Each row below holds a small network's activations on one input, seen along a few directions.
Each table varies a few parts of the input and shows all the possible inputs, shuffled.
Descriptions start from the smaller parts, as in this example, which fits no table here: values(2) and (point or line(9) or (line(4) and ring(5))).
Shared parts are said once, and a part with two or three values counts as separate values.
In the rows, zero is written as 128.

Other details of the inputs shift rows strongly along two fixed directions, in all tables alike. That doesn't count.

Rows:
R1: [ 99 113 173 165 113 127 144 125 134 135 108 169 121 116 102 131 104]
R2: [110 129 151 137  95 111 113 107 143 139 146 168 149 110 112 118 101]
R3: [116 114 117 173 205 166 174 173 102 108  87  96  66 155  93 150 158]
R4: [127 159  37 102 177 131  91 138 108 134 179  70 131 124 157  81 160]
R5: [131 123 148 110  87 120 127 116 144 136 121 151 142 124 146 138 116]
R6: [127 110 181 143 111 139 168 129 143 120  71 148 112 138 112 174 114]
R7: [110 112 195 151  71 114 136 105 156 131 113 187 145 116  94 146  84]
R8: [157 149 105  73  90 106  81 103 142 139 183 133 179 117 150 100 118]
R9: [117 110 118 180 199 161 173 176 104 107  85  89  64 162  99 146 161]
R10: [129 112 177 136  96 131 157 123 148 126  84 149 122 139 119 163 109]
R11: [ 97 108 185 182 129 133 169 131 132 125  81 157 103 128  78 147 101]
R12: [141 122 164  98  57 107 113  98 150 138 131 165 164 115 158 144 107]
R13: [122 109 144 169 171 154 178 158 112 115  77 114  78 157  99 151 138]
R14: [109 110 116 175 200 162 176 175  97 116  83 103  61 156 106 140 159]
R15: [103 121 115 170 202 164 169 180 112 114  78  98  60 155 104 150 161]
R16: [140 154  70  97 146 118  96 120 120 133 168  76 149 121 160  86 143]
R17: [138 111 192 117  62 123 141 109 164 126  97 175 144 129 124 176  99]
R18: [135 154  42  99 187 132  97 138  93 133 183  77 133 119 155  75 161]
R19: [141 107 196 117  63 116 143 115 153 134 100 192 140 132 127 162 103]
R20: [136 159  41  99 184 129  89 143 104 133 186  79 132 127 147  77 161]
R21: [152 142 100  87 101 113  90 108 135 136 177 124 167 123 148 102 123]
R22: [133 163  43 101 182 131  89 137 104 127 181  68 131 116 159  88 166]
R23: [154 139 106  79  88  99  85 101 133 143 181 134 176 114 170  95 125]
R24: [122 112 121 168 185 156 160 162 104 111  98  98  82 153 105 147 153]
R25: [143 106 191 120  65 119 140 112 154 127 104 191 142 132 123 174 102]
R26: [116 113 196 144  59 110 127 102 159 137 121 190 154 111 100 142  77]
R27: [100 108 196 160  85 118 148 114 144 134  99 191 129 115 100 145  92]
R28: [114 121 113 156 171 147 149 159 118 117  99 101  84 148 125 141 154]
R29: [105 117 113 174 198 167 172 173 111 111  78  87  63 157 101 149 157]
R30: [124 112 175 142 109 139 158 138 150 120  79 150 109 143 108 170 119]
R31: [157 147 115  64  55  95  71  81 153 141 186 136 200 105 170 111 109]
R32: [113 117 119 165 179 154 161 163 118 112  88  90  78 152 113 145 155]
R33: [131 123 112 137 152 136 129 140 112 123 130 117 114 138 129 133 144]
R34: [143 159  45 100 189 132 100 133  97 130 181  66 139 123 145  75 154]
R35: [140 109 198 123  60 117 144 103 156 128  92 167 147 129 131 171  98]
R36: [151 149 115  55  59  95  74  83 149 148 182 150 198  97 179 105 109]
R37: [133 111 188 121  66 123 141 114 159 127  94 182 137 129 129 178 103]
R38: [165 151 108  74  95 102  85  93 131 136 184 123 182 107 159 100 121]
R39: [106 109 198 150  70 112 138 107 149 139 110 196 142 110 106 142  85]
R40: [139 149 102  78 102 111  91 111 138 143 164 127 164 111 163 101 127]
R41: [142 158  43 104 184 128  90 139  96 127 188  75 133 120 153  85 166]
R42: [158 144 100  74  80  94  73  97 140 141 192 136 184 115 169  98 123]
R43: [125 115 126 166 186 153 166 157 101 114  94  96  84 151 107 142 149]
R44: [ 91 121 133 186 172 146 154 150 117 122 106 123  94 130  80 125 128]
R45: [117 120 122 171 206 162 177 172 102 113  80  94  66 158  94 139 154]
R46: [114 131 156 134  95 109 118  98 140 137 140 158 155 108 110 112  92]
R47: [145 158  45 103 184 131  92 137  98 124 187  66 136 121 146  83 163]
R48: [142 120 153 121 106 122 133 123 128 126 122 152 134 124 138 145 127]
R49: [136 155  38 105 180 130  91 141 101 133 187  76 132 129 150  77 160]
R50: [136 150  43 107 183 129  95 136  91 133 182  72 134 122 158  76 164]
R51: [152 145 117  62  54  90  74  85 152 148 181 143 195 103 185 100 113]
R52: [118 130 119 146 178 151 157 155 118 120  93  95  88 144 113 133 145]
R53: [110 110 201 161  85 119 151 107 149 133  96 182 135 119  91 145  84]
R54: [124 109 179 144 111 137 161 135 135 120  78 154 106 131 127 173 127]
R55: [111 115 195 138  54 104 123  97 159 138 126 203 157 111 108 144  81]
R56: [136 163  43 101 181 133  91 135 106 124 179  59 134 116 153  87 163]
R57: [114 111 140 163 155 149 158 153 121 115  83 121  87 146 118 164 143]
R58: [121 150 102 103  94  95  74  94 138 148 195 147 180  92 136  81 104]
R59: [143 121 181 116  77 119 139 107 150 125 102 155 143 122 134 162 107]
R60: [119 112 123 179 202 158 177 169 100 110  80  87  66 161 102 140 157]
Each input here is: line(4) and (values(3) or (values(2) and ring(6))).
Q: Changing only the line(4) part turns R33 into R43. The same change can be made to R4. Which row results?
A: R10
Q: Changing only the line(4) part turns R45 into R20. The same change can be made to R52. Which row results?
A: R15
Q: Change only the values(2) part in R3. List by row number the other rows that result.
A: R17
Q: Change only the values(2) part in R37. List by row number the other rows that result.
A: R25
Q: Change only the values(3) part in R39. List by row number the other rows that result.
A: R1, R27

Rows:
R61: [115 126 122 139 148 131 134 135 113 131 119 120 115 123 140 122 138]
R62: [136 120 170 130 109 130 148 118 142 125  98 141 133 132 114 151 108]
R63: [107 156  52 121 193 138 111 145 101 132 155  75 112 118 145  83 160]
R64: [150 163  54  56 105 100  46 102 124 147 229 121 191  93 186  72 140]
R65: [134 125 115 143 169 142 145 147 108 120 123 100 105 141 113 119 141]
R66: [ 81 127 109 202 213 153 154 164  98 121 115  99  79 130  67 106 137]
R67: [121 121 136 131 121 125 133 132 128 132 122 150 121 128 135 130 128]
R68: [142 116 159 137 116 126 151 117 126 124 107 132 131 132 123 143 117]
R69: [137 127 142 127 117 131 135 124 143 120 112 118 127 139 124 145 123]
R70: [125 122 145 113  85 119 116 118 148 136 129 162 141 126 140 144 116]
R71: [146 119 159 116  87 123 132 114 149 125 121 151 144 137 118 151 110]
R72: [111 125 133 136 125 132 136 138 140 124 105 129 113 130 132 144 137]
R73: [158 117 171 113  77 113 123 108 143 127 129 166 152 135 126 155 110]
Q: What do these inputs look like to the network?
A: point or (values(2) and ring(6))
Q: Change only the ring(6) part in R69. List by row number the other rows that result.
A: R62, R65, R68, R71, R73

Rows:
R74: [137 134  98  98 114 127 103 133 137 126 157 133 141 121 149 126 133]
R75: [137 140 111  96 111 124 102 124 139 128 154 141 150 122 147 130 143]
R76: [141 151 119 107 126 125 109 110 132 129 148 106 157 116 134 112 116]
R77: [ 51 129 110 201 188 140 136 148 106 134 137 127  96 109  73  90 120]
R78: [136 132 110 106 115 109 107 120 123 138 147 144 149 114 163 125 131]
R79: [151 141 108 101 126 124 114 118 137 129 161 120 157 135 121 106 123]
R80: [147 139 114 112 122 120 114 104 111 131 158 124 153 121 133 108 120]
R81: [117 104 173 155 100 143 159 138 151 122  72 152  96 145 121 186 128]
R82: [ 81 138 117 156 124 107 100 109 139 155 172 162 152  92 106  68  92]
R83: [126 118 132 152 158 143 155 140 106 122 105  98 110 132 112 125 137]
R84: [143 133 108 101 117 120  97 133 123 137 152 139 137 131 156 112 138]
R85: [113 107 189 150  98 145 161 129 153 123  68 160 100 134 130 185 114]
R86: [131 127 103 101 119 115 110 119 119 138 151 138 144 117 160 120 133]
R87: [132 103 204 159 104 131 177 127 135 118  73 152 117 132 105 166 112]
R88: [148 142 118 109 112 113 108 106 143 127 151 108 157 126 129 123 121]
R89: [114 120 117 142 162 144 154 150 108 135 106 127  90 142 133 136 150]
R90: [137 135 106 107 118 120  95 134 119 136 159 133 145 128 157 122 145]
R91: [109 119 121 147 154 146 151 154 108 121 103 111  91 127 140 136 152]
R92: [127 124 128 148 171 136 160 142 108 115 104  96  98 136 114 115 137]
R93: [123 133 123 142 175 145 151 145 119 122 102  88  99 140 106 123 129]
R94: [105 127 121 144 165 151 142 148 126 125  96 108 100 132 135 146 151]
R95: [112 127 108 140 158 143 145 155 129 122  99 104  87 149 129 140 154]
R96: [110 121 124 139 157 135 154 155 112 123  95 115  94 134 141 129 150]
R97: [136 140 103  90 115 124 103 130 138 132 151 135 138 126 145 118 141]
R98: [164  92 238 118  18 101 144  98 170 133 100 217 165 141 113 174  70]
R99: [135 143 108 103 105 114  99 121 143 132 144 124 142 120 156 131 136]
R100: [151 146 111 105 115 115 109 115 141 131 147 107 148 132 129 108 117]
R101: [120 143 107  90 116 118 105 123 136 140 136 120 144 121 158 116 128]
R102: [134 132 118 150 175 149 151 152 117 110 120 104 106 144  96 138 140]
R103: [156  98 223 115  22 109 143  95 174 126 106 202 161 130 101 187  73]
R104: [109 122 124 147 158 140 152 155 110 124 102 112  97 127 140 137 156]
R105: [119 131 122 151 171 151 152 136 118 114 107  88 108 138 111 133 130]
R106: [151 137 113 113 110 117 109 105 145 120 149 110 156 127 133 118 115]
R107: [148 100 197 161 113 135 158 131 133 115  90 159 104 144  94 174 115]
R108: [ 77 149 116 155 133 109  91 109 125 146 176 153 147  84  99  73 106]
R109: [149 139 113 108 127 119 115 106 117 138 154 124 151 124 132  98 124]
R110: [149 139 114 114 129 118 114 106 116 137 160 122 156 118 134 110 124]
R111: [117 108 110 149 169 145 138 156 109 115 116 116  92 145 132 142 160]
R112: [148 130 115 111 121 123 105 113 117 126 167 116 155 134 128 109 129]
Q: What do these inputs look like to the network?
A: values(3) and (point or (values(2) and ring(6)))
Q: Changing only the values(3) part turns R90 into R84. The same change can be made to R110. Which row results?
A: R109
Q: Which other rows agree with R106 in the values(3) part? List them by row number.
A: R74, R77, R80, R81, R83, R85, R86, R91, R103, R105, R111, R112
Q: Change only the values(2) part in R84. List by row number the other rows that result.
A: R98
Q: Change only the values(3) part in R97. List by row number the other rows that result.
A: R74, R75
Q: A walk changes only the ring(6) part. It starts at R76 and steps to R88. List the rest of the walk in order.
A: R102, R107, R110, R87
